A small network was shown many inputs. Here are its activations along a few directions, one row for each input.
Each table varies a few parts of the input and shows all the possible inputs, shuffled.
A made-up example of a description, with smaller parts first: one of 6 places along a line, together with either a single point or (one of 2 separate values, together with one of 5 places around a ring) or one of 11 places around a ring.
Shared parts are said once, and a part with two or three values counts as separate values.

Other details of the inputs shift rows strongly along two fixed directions, in all tables alike. That doesn't count.

A family of inputs:
row 1: [ 0.03 -0.76  0.30 -1.69 -0.50  3.37 -3.30 -0.43  0.75  0.51  0.28 -4.39]
row 2: [ 1.93  2.34  1.42  3.23  0.93  2.45  2.50 -3.48 -3.50 -0.45  0.44  4.29]
row 3: [-0.49  0.61 -3.03 -2.16 -1.37 -7.29  0.90  2.16 -0.23 -2.96  2.27  0.72]
row 4: [ 2.54  1.84 -0.18  2.98  0.79  2.40  2.69 -3.09 -3.15 -0.03  0.69  4.29]
row 5: [-1.22 -0.97 -0.48 -3.70 -1.15 -2.20 -0.06  0.64  0.94  1.21 -0.10 -2.29]
row 6: [ 1.58 -0.96  0.62  1.44  2.17 -0.99 -0.94 -0.87 -1.63 -0.90  0.34  0.19]
row 7: [ 0.05  3.18 -2.02  1.13 -1.25  4.38  2.93 -3.06 -1.43  1.74 -0.96  3.50]
row 8: [-0.51 -1.54  3.12  1.81  0.57  2.17 -2.40  1.09  1.30  0.08 -0.66 -3.36]
row 9: [ 0.12  2.28 -1.80  1.97  0.19  4.40  3.49 -2.86 -0.80  0.05 -1.13  4.15]
row 10: [-0.41 -2.22  1.65  1.91  1.56  2.23 -3.10  0.50  1.60 -0.51 -0.45 -3.07]
row 11: [ 0.11 -1.90  2.25  2.16  0.43  3.41 -3.11  0.75  1.74  0.33 -0.21 -3.37]
row 12: [ 0.51 -1.48  2.69  1.50  2.83  1.58 -3.72  0.82  0.57 -0.67 -0.02 -2.37]
row 13: [-1.20 -1.14 -1.03 -2.67 -1.23 -4.33  3.21  2.04  1.65  1.54 -1.44  1.48]
row 14: [ 0.41 -0.58 -0.18 -1.31  0.29 -6.32  1.42  2.00  1.55  1.86 -0.44  2.33]
row 15: [ 0.07  0.87  1.91  0.53 -1.01  0.99 -3.89  1.22 -0.98 -4.38  2.35 -3.99]
row 16: [ 0.70  0.43  0.81  0.50 -1.03  1.31 -4.34  1.22 -0.63 -3.89  2.81 -3.87]
row 17: [-1.84 -0.44 -1.63 -3.20 -1.60 -4.31  2.43  1.62  0.72  2.34 -1.50  0.87]
row 18: [ 0.67  3.48  1.58  2.97  0.94  2.79  3.40 -2.29 -1.65  0.60 -0.14  5.51]
row 19: [-0.43 -2.20 -0.75 -2.08 -0.63 -1.90  0.02  2.64  2.17  1.25 -1.15 -1.33]
row 20: [-1.38 -0.54 -3.88 -4.41 -0.93 -5.41  2.52 -0.06  0.89  1.56 -0.14  1.25]
row 21: [-1.23 -0.27 -1.39 -0.88 -0.01  1.28 -0.66 -0.57  0.14  0.71 -0.86 -0.53]
Each input here is: one of 3 separate values, together with either a single point or one of 6 places along a line.
Q: Which other rows agree with row 18 in the choice among 3 separate values? List them by row number.
A: row 2, row 5, row 8, row 13, row 15, row 17
Q: Change only the choice among 3 separate values in row 12. List by row number the other rows that result.
A: row 14, row 18

A family of inputs:
row 22: [ 2.17  6.39 -2.90  3.86 -0.78  7.91  5.68 -6.87 -4.74 -0.86  1.02  7.43]
row 23: [ 0.46  0.75 -0.49  0.06  0.12 -5.12  3.44  0.84 -0.39  0.57 -0.51  4.03]
row 24: [-0.29  0.83 -2.41 -2.74 -0.79 -6.65  2.84  0.34 -0.62  0.32  1.04  2.54]
row 25: [ 1.31 -1.84  5.09  2.85  2.71  6.10 -6.50 -0.14 -0.53 -1.49  0.54 -4.88]
row 26: [-1.53 -1.46 -1.13 -3.19 -0.79 -2.57 -0.94  1.79  1.72 -0.11 -0.33 -2.42]
row 27: [ 0.04 -0.34  0.40 -1.33 -0.41 -4.38 -1.59  2.47 -0.03 -1.94  0.89 -1.67]
row 28: [ 1.56 -1.56  3.06  2.43  2.14  7.35 -4.83 -1.24 -0.68 -0.47  0.14 -3.95]
row 29: [-1.25 -0.28 -1.18 -2.62 -1.57 -2.29 -0.74  2.20  2.12  0.62 -0.02 -1.59]
row 30: [-1.17 -1.41 -1.92 -2.68 -0.48 -2.64 -0.72  1.24  0.62  0.18 -0.13 -1.52]
row 31: [ 0.29 -0.67  0.10 -1.81 -0.34 -4.27 -1.21  1.34 -0.20 -1.21  1.17 -1.01]
row 32: [ 0.94 -1.75  5.11  4.75  2.23  6.39 -6.47  0.91  0.58 -2.94  0.84 -5.13]
row 33: [ 0.40  7.33 -1.69  4.11 -2.91  9.31  6.91 -6.14 -3.36 -0.18  0.17  7.62]
row 34: [ 0.04 -2.55  1.44 -1.18  1.63 -3.77 -1.29  1.66  0.80  1.08 -0.07 -1.67]
row 35: [-1.05 -0.28 -1.51 -1.86 -0.74 -4.09  2.79  1.68  2.20  2.96 -1.42  2.10]
row 36: [-1.34 -2.17  1.17 -1.49 -1.26 -2.19 -0.14  2.78  2.44  1.86 -1.30 -1.78]
row 37: [ 0.44  2.42 -2.03  1.34 -1.47 -3.20  3.46  0.04 -0.52 -1.96  1.32  3.94]
row 38: [-0.01 -2.74  3.40  2.01  2.39  8.35 -6.50 -0.39  0.32 -0.24 -0.77 -6.11]
row 39: [-1.24 -0.99 -2.07 -2.46 -0.27 -5.07  4.24  1.01  1.74  2.52 -1.86  2.88]
row 40: [ 0.51  3.06 -2.14  1.33 -0.36  3.95  2.26 -4.27 -2.50 -0.41  0.35  2.80]
row 41: [-0.27 -2.73 -0.28 -1.40  0.95 -3.11 -0.67  0.75  1.03  1.69 -1.09 -1.62]
Q: Changing only one part turns row 29 into row 35. The same change can be made to row 40. Which row results?
A: row 41
Q: What do these inputs look like to the network?
A: one of 2 separate values, together with one of 10 places along a line
Q: Change only the choice among 2 separate values in row 27. List by row number the other rows that result.
A: row 23
Q: Change only the choice among 2 separate values in row 26. List by row number the other rows that result.
A: row 39

A family of inputs:
row 42: [ 1.71 -1.31 -1.60 -0.10  1.67 -5.46  3.26 -0.71 -1.17  1.82 -0.36  4.65]
row 43: [-1.58 -0.32 -5.47 -2.02 -1.29 -2.70  2.20  1.41  1.24 -1.23 -0.56  1.72]
row 44: [ 1.45 -1.69  3.86  4.00  3.82  6.49 -6.15 -3.11 -2.72 -2.43  0.36 -3.89]
row 45: [ 0.49  4.98  2.09  8.04 -1.28  9.71  4.28 -3.28 -0.80  0.48  0.09  5.74]
row 46: [ 2.10  8.21  0.57  4.89 -0.43  8.07  2.77 -4.82 -3.97 -4.59  1.99  4.90]
row 47: [-2.12 -0.12 -2.29 -3.31  0.31 -1.66  2.86 -0.61  1.58  3.35 -1.41  2.36]
row 48: [ 1.61 -0.62 -1.19  0.33  1.40 -4.50  3.51  0.74  0.38  2.55 -1.28  5.13]
row 49: [ 0.50  0.00 -1.37  2.26 -0.80  9.23 -5.58 -2.29  0.30 -3.24  1.84 -6.36]
row 50: [ 0.31  0.08 -0.49  1.19 -0.10 -4.51  4.28  0.76  1.92  2.54 -1.80  4.63]
row 51: [-2.26  0.76 -2.76 -3.22  0.78 -2.25  1.98 -0.78  0.07  4.09 -1.86  1.78]
row 52: [-1.71  1.29 -0.05  0.66 -1.33 -4.43  5.67  2.86  1.71 -0.05 -1.73  4.07]
row 53: [ 0.28  4.05 -1.80 -2.24 -4.30 -6.67  2.51  1.46 -2.05 -2.43  2.81  3.57]
row 54: [-1.37 -5.72  2.14 -6.17 -2.00 -2.41 -4.83  4.40  2.88  3.04 -1.86 -9.40]
row 55: [ 2.03 -3.80  2.17 -1.72  2.15 -2.95 -5.77  1.64 -0.81 -1.35  2.84 -5.76]
row 56: [ 0.68  0.66  3.92  3.43  1.93  6.34 -5.92 -2.02 -2.95 -4.78  2.43 -4.71]
row 57: [-2.12 -6.46  2.28 -6.03 -0.51 -2.29 -5.08  4.37  4.40  2.20 -1.50 -8.45]
Q: What do these inputs look like to the network?
A: either one of 2 separate values or one of 4 places along a line or one of 10 places along a line
Q: A walk changes only the place on the line of 10. It starts at row 53 and steps to row 46. List the rest of the walk in order.
A: row 56, row 55, row 44, row 42, row 48, row 50, row 45, row 52
Q: Which other rows belong to the same alternative as row 49? List them by row number.
A: row 43
